A small network was trained on made-up records. Each row is its average activation on records with the value named, seen along a few directions.
Related values have similar rows: they may be neighbours, one step apart, or belong to one group.
(in the rows, 128 means zero)

Other fields vary at random and push rows far along one fixed direction, the same in every table; ignore that.

Tadi, 15 values:
h11: [142 108 104 152 128 109 117 122 116 114 119 105]
h14: [136 142 123 109 102 152 154 137 141 121 127 140]
h13: [151 125 118 130 129 129 110 129 132 122 127 108]
h5: [149 130 127 107 118 159 131 139 153 127 127 139]
h7: [111 117 112 154 130 109 132 120 124 122 119 124]
h6: [109 130 132 140 126 119 137 127 112 144 134 143]
h1: [112  98 117 141 140  86  93 137 126  87 116 105]
h12: [180 190 188  55 103 241 193 144 156 211 153 165]
h3: [114  98 124 156 163  68  79 120 115 102 121 106]
h2: [140 139 134 133 128 142 138 113 123 146 129 123]
h8: [127 140 160  91 134 151 141 136 130 143 148 147]
h15: [124 143 143 131 139 127 130 109 110 148 122 131]
h9: [ 82  95 104 152 147  60  86 127 111  89 119 120]
h10: [125 128 108 149 115 135 136 124 133 120 123 121]
h4: [118 137 127 119 118 135 142 137 138 124 136 142]
A value of Tadi combines one of 3 hidden first parts with one of 5 second parts; all combinations occur once.
- Changing only the second part turns h10 into h14. h6 has the same second part as h10; what does that change turn h6 into? => h9
- Changing only the second part turns h15 into h8. h2 has the same second part as h15; what does that change turn h2 into? => h1

Benu, 15 values:
k15: [127  92  80 153 137  91  85 145 136  70 108 107]
k10: [136 127 108 148 113 156 155 136 120 134 117 116]
k5: [104  88 103 158 146  58  77 145 132  71 124 108]
k6: [103 144 140 135 134 123 150 116 108 156 134 145]
k2: [134 161 162 115 136 149 145 117 119 188 154 145]
k13: [169 151 165  76 115 180 142 126 143 170 139 142]
k12: [104 119 109 138 114 107 134 129 125 103 124 133]
k9: [151 190 167  86  88 228 213 117 145 202 139 174]
k11: [157 118 104 135 144 106 100 134 131  92 115  90]
k7: [ 87 104 126 119 156  86  93 139 130  99 129 128]
k14: [142 149 117 105  82 176 171 133 151 134 135 150]
k4: [113  90 134 146 170  49  75 128 102  93 122 106]
k8: [155 128 118 144 127 150 129 123 133 144 121 101]
k1: [123  80 104 193 169  62  74 103 100  84 112  89]
k3: [116 179 180  67  89 199 178 130 145 180 148 185]
A value of Benu combines one of 3 hidden first parts with one of 5 second parts; all combinations occur once.
- Changing only the second part turns k14 into k11. k3 has the same second part as k14; what does that change turn k3 into? => k4
- Changing only the second part turns k7 into k2. k5 has the same second part as k7; what does that change turn k5 into? => k1
